A small network was shown many inputs. Here are its activations along a few directions, one row for each input.
In each table, some parts of the input vary, and every possible input appears once, in random order.
Descriptions start from the smaller parts, as in this example, which fits no table here: one of 2 separate values, together with either a single point or one of 11 places along a line or (one of 4 places along a line, together with one of 5 places around a ring).
Shared parts are said once, and a part with two or three values counts as separate values.
(in the rows, 128 means zero)

Other details of the inputs vary at random and push rows far along three fixed directions, the same in every table; ignore that.

Table:
row 1: [122 154 131 161 178  53  74 113  75 165 123]
row 2: [108 118 152 167  98 129 146 158 129 112 176]
row 3: [136 133 182 155 146 114 135 123  79 120  39]
row 4: [100 137 125 128 103 162 131 117 126 102 185]
row 5: [164 108 134  89 120 124 114 137 138 149  63]
row 6: [121 117 158 113 165  78 123  93 104 141  46]
row 7: [119 142 110 166 106 132 159 148 146 110 197]
row 8: [140 116 146 105 100 164 149 134 160  86 105]
row 9: [114 175  73 103 145 120  61  81 155 151 167]
row 10: [137 112 130  86 115 199 147 129 152 119  54]
row 11: [119 122 175 154 174  97 109 121  35 145  91]
row 12: [139 146  84  94 110 173 132 130 203 122 112]
row 13: [140 110 164 151 136  75 106 141  80 160 102]
row 14: [151 141 119 100 153 141 125  97 127 112  81]
row 15: [108 122 147 167  91 132 151 155 131 100 203]
row 16: [112 120 163 167 166  95 108 130  46 157 127]
row 17: [119 122  97  74 136 124 121  94 181 149  89]
row 18: [115 111 121 108 140 109 140 113 151 154  80]
row 19: [102 146 106 155 104 156 144 137 149 126 175]
row 20: [123 154  70 120 121 141 120 128 177 128 201]
row 21: [129 110 164 176 124  76 118 158  81 159 134]
row 22: [110 165  97 143 122  97  89 116 152 141 185]
row 23: [152 137  86  82 136  92  70 103 140 150 192]
row 24: [124 115 130 111 139 125  99 137 142 157  85]
row 25: [100 142  80  88 146  83  89  74 166 160 171]
row 26: [141 107 121 141  94 126 159 159 135 123 201]
row 27: [106 117 160 179  91 135 164 164 125  99 178]
row 28: [115 134  84 104 147 111  78 121 154 161 186]
row 29: [122 136 124 121 150  85  80 108 109 134 173]
row 30: [115 141 104 160 110 149 158 135 136 107 196]
row 31: [154 119 107  52 152 145  96 109 167 131  72]
row 32: [123 134 149 197 105 118 181 158 108  87 181]
row 33: [122 116 162 163 156  77 106 141  78 143 137]
row 34: [ 97 114 172 184 142  62 151 126  82 143 121]
row 35: [141 117  76  97 102 138 127 141 174 141 211]
row 36: [141 138 117 123 101 164 158 140 175 102 106]
row 37: [113 151 120 157 167  91  94 108  86 151 151]
row 38: [144 110 107 122 102 133 145 147 147 120 188]
row 39: [112 131 159 207 155  92 143 146  59 147 130]
row 40: [133 124 146 153  99 176 186 145 139  94  88]
row 41: [103 129 126 146 115 163 155 135 107 106 205]
row 42: [115 153 115 134 152 110  88 104 118 150 121]
row 43: [131 103 170 120 112 145 204 130 144  95  55]
row 44: [100 111 151 189 113 159 182 167  86 112 184]
row 45: [177 117 103  47  88 175 134 122 197 109  98]
row 46: [129 143 139 164 115 116 156 135 113  95 157]
row 47: [105 130 147 152 161  73  66 126  92 176 125]
row 48: [119 132 145 127 165 109  98 100  63 131 124]
row 49: [114 148 118 165 112 143 159 127 122  95 202]
row 50: [156 129  90  77 142  98  79 108 142 152 166]
row 51: [147 119 148 156 114 147 192 161 131  90  89]
row 52: [164  95 164 110  96 157 174 155 136 106  60]
row 53: [148 158  90  75 145 130  77  96 176 136  81]
row 54: [138 134 115 122  95 170 162 144 178 107  98]
row 55: [138 132 120 116 110 189 165 132 167 109  74]
row 56: [120 119 165 118 166 126  96 116  75 156  32]
row 57: [115 147 133 177  86 126 156 142 136  91 187]
row 58: [139  98 151 137 112 155 179 163 136  98 107]
row 59: [178 121 111  53 145 127  98 111 149 148  89]
row 60: [145 106 178 135 156 105 135 140  87 120  68]
row 61: [161 112  88  60  94 176 129 138 205 141 117]
row 62: [122 167  68 103 164 115  71  84 138 151 171]
row 63: [101 146  80  91 146 141  65 102 140 175 158]
row 64: [133 104 154 134 114 185 186 146 109  90 102]
row 65: [130 120 158 104 158 143 104 112  94 143  30]
row 66: [133 113 172 115 122 174 153 133 107 107  49]
Each input here is: one of 6 places along a line, together with either a single point or (one of 2 separate values, together with one of 5 places along a line).
The inputs of row 62 and row 39 match in every part but the place on the line of 6. If row 1 is changed in the same way as row 62 into row 39, which row does it become?
> row 20
Which other rows does row 48 become when the choice among 2 separate values takes its other values? List them by row number.
> row 4
Which other rows does row 17 become when the place on the line of 6 takes its other values? List them by row number.
> row 6, row 18, row 25, row 34, row 43

Table:
row 67: [120 146  84 106 141 105  82 103 157 173 127]
row 68: [130 106 140 133 139 139 133 145 106 147 111]
row 69: [128 145  80  69 139 102  94  90 174 143 128]
row 70: [103 127 148 166  81 136 160 157 130 105 197]
row 71: [134 130 148 161 134 138 148 154 113 117  86]
row 72: [139 131 131 141 154 103 106 126  91 165 100]
row 73: [136 122  96  67 160 117  89 101 138 140 138]
row 74: [126 138 134 161 175  77  91 123  90 172  92]
row 75: [147 144  87  70 143 118 100  98 149 132 139]
row 76: [ 80 145 101 140 127 145 117  94 111 116 236]
row 77: [149 118 116  94  87 161 162 125 192 104 108]
row 78: [122 136 147 185  92 133 158 158  98  99 202]
row 79: [141 129 167 166 144 116 134 151  67 134  81]
row 80: [138 139 139 142 143 120 111 132 118 123  97]
row 81: [151 115 157 142 130 116 147 136 121 115  84]
row 82: [133 105 175 136 132  91 125 130  98 146  84]
row 83: [104 117 148 158  93 113 176 146 125 102 194]
row 84: [ 98 155 100 151  92 115 114 128 157 123 234]
row 85: [107 176  92 108 189  97  50  55 117 159 115]
row 86: [139 103 143 107 114 143 145 132 153 119 107]
row 87: [154 125 133 120 105 131 152 128 151 109 101]
row 88: [ 95 153 104  92 166 127  75  68 134 152 123]
row 89: [135 102 151 138 117 148 158 154 104 135  98]
row 90: [129 124 161 150 124 129 142 146 125 115  84]
row 91: [109 149 102 166 123 129 116 143 118 126 236]
row 92: [122 123 172 207 107  87 153 152  65 119 196]
row 93: [155 128 133 117 122 168 141 144 135  98 112]
row 94: [138 105 143 118 127 172 149 151 121 114  95]
row 95: [133 131 152 148 150  63 127 121  86 133  89]
row 96: [138 101 169 136 134  96 118 133  74 143 107]
row 97: [148 117 166 152 155  89 116 133  74 139 104]
row 98: [147 114 118  98 100 159 157 126 191 104 111]
row 99: [111 170  90 147 119  98  79 116 137 136 223]
row 100: [133 114 111  93  94 182 166 140 185 123 111]
row 101: [119 128 152 156 151 109 119 141 106 146  73]
row 102: [147 119  90  59 136 144  85 103 163 141 139]
row 103: [102 137 154 156 143 130 148 102 107 115  70]
row 104: [119 165  93  95 171 138  79  66 122 140 130]
row 105: [117 153  89 104 142 110  73 107 152 162 127]
row 106: [115 120 146 134 140 130 122 142 119 143 105]
row 107: [124 119 132 146 126 137 153 141 145 139  96]
row 108: [133 117 126 114 116 138 168 131 164  99 116]
row 109: [ 97 141 100 136  99 138 114 133 162 123 243]
row 110: [151 120 122 104 125 150 164 134 144  93 126]
row 111: [113 123 159 148 143  99 110 139  89 160  90]
row 112: [143 131 106 124 103 163 163 139 166 119 107]
row 113: [145 104 127  86 111 158 164 131 141  99 114]
row 114: [139 109 116  79 109 167 168 128 184  97 117]
row 115: [ 90 124 147 189 139  82 115 144  89 169 184]
row 116: [104 119 139 173  94 142 157 163 100 113 206]
row 117: [148 114 116  80  93 196 151 138 162  96 119]
row 118: [142 111 127 102 111 181 142 142 145 102 122]
row 119: [132 144 125 142 134 123 118 133 119 135  95]
row 120: [150 116 141 138 135 152 157 148 118 129  89]
row 121: [137 146  92  89 167  88  81  92 143 143 120]
The inputs of row 75 and row 95 match in every part but one. If row 93 is changed in the same way as row 75 into row 95, which row does it become?
> row 80
The inputs of row 68 and row 74 match in every part but one. If row 96 is changed in the same way as row 68 into row 74, which row does it become?
> row 87
What do these inputs look like to the network?
> one of 5 places around a ring, together with either a single point or (one of 2 separate values, together with one of 5 places along a line)
Which other rows agree with row 107 in the place on the ring of 5? List them by row number.
> row 67, row 69, row 77, row 84, row 90, row 98, row 101, row 103, row 105, row 108
Which other rows does row 82 become when the place on the line of 5 takes its other values? List them by row number.
> row 70, row 83, row 100, row 111
Which other rows does row 73 become when the place on the line of 5 takes its other values? List them by row number.
> row 68, row 94, row 102, row 118
Which other rows does row 103 become when the place on the ring of 5 takes its other values? List them by row number.
> row 76, row 85, row 88, row 104
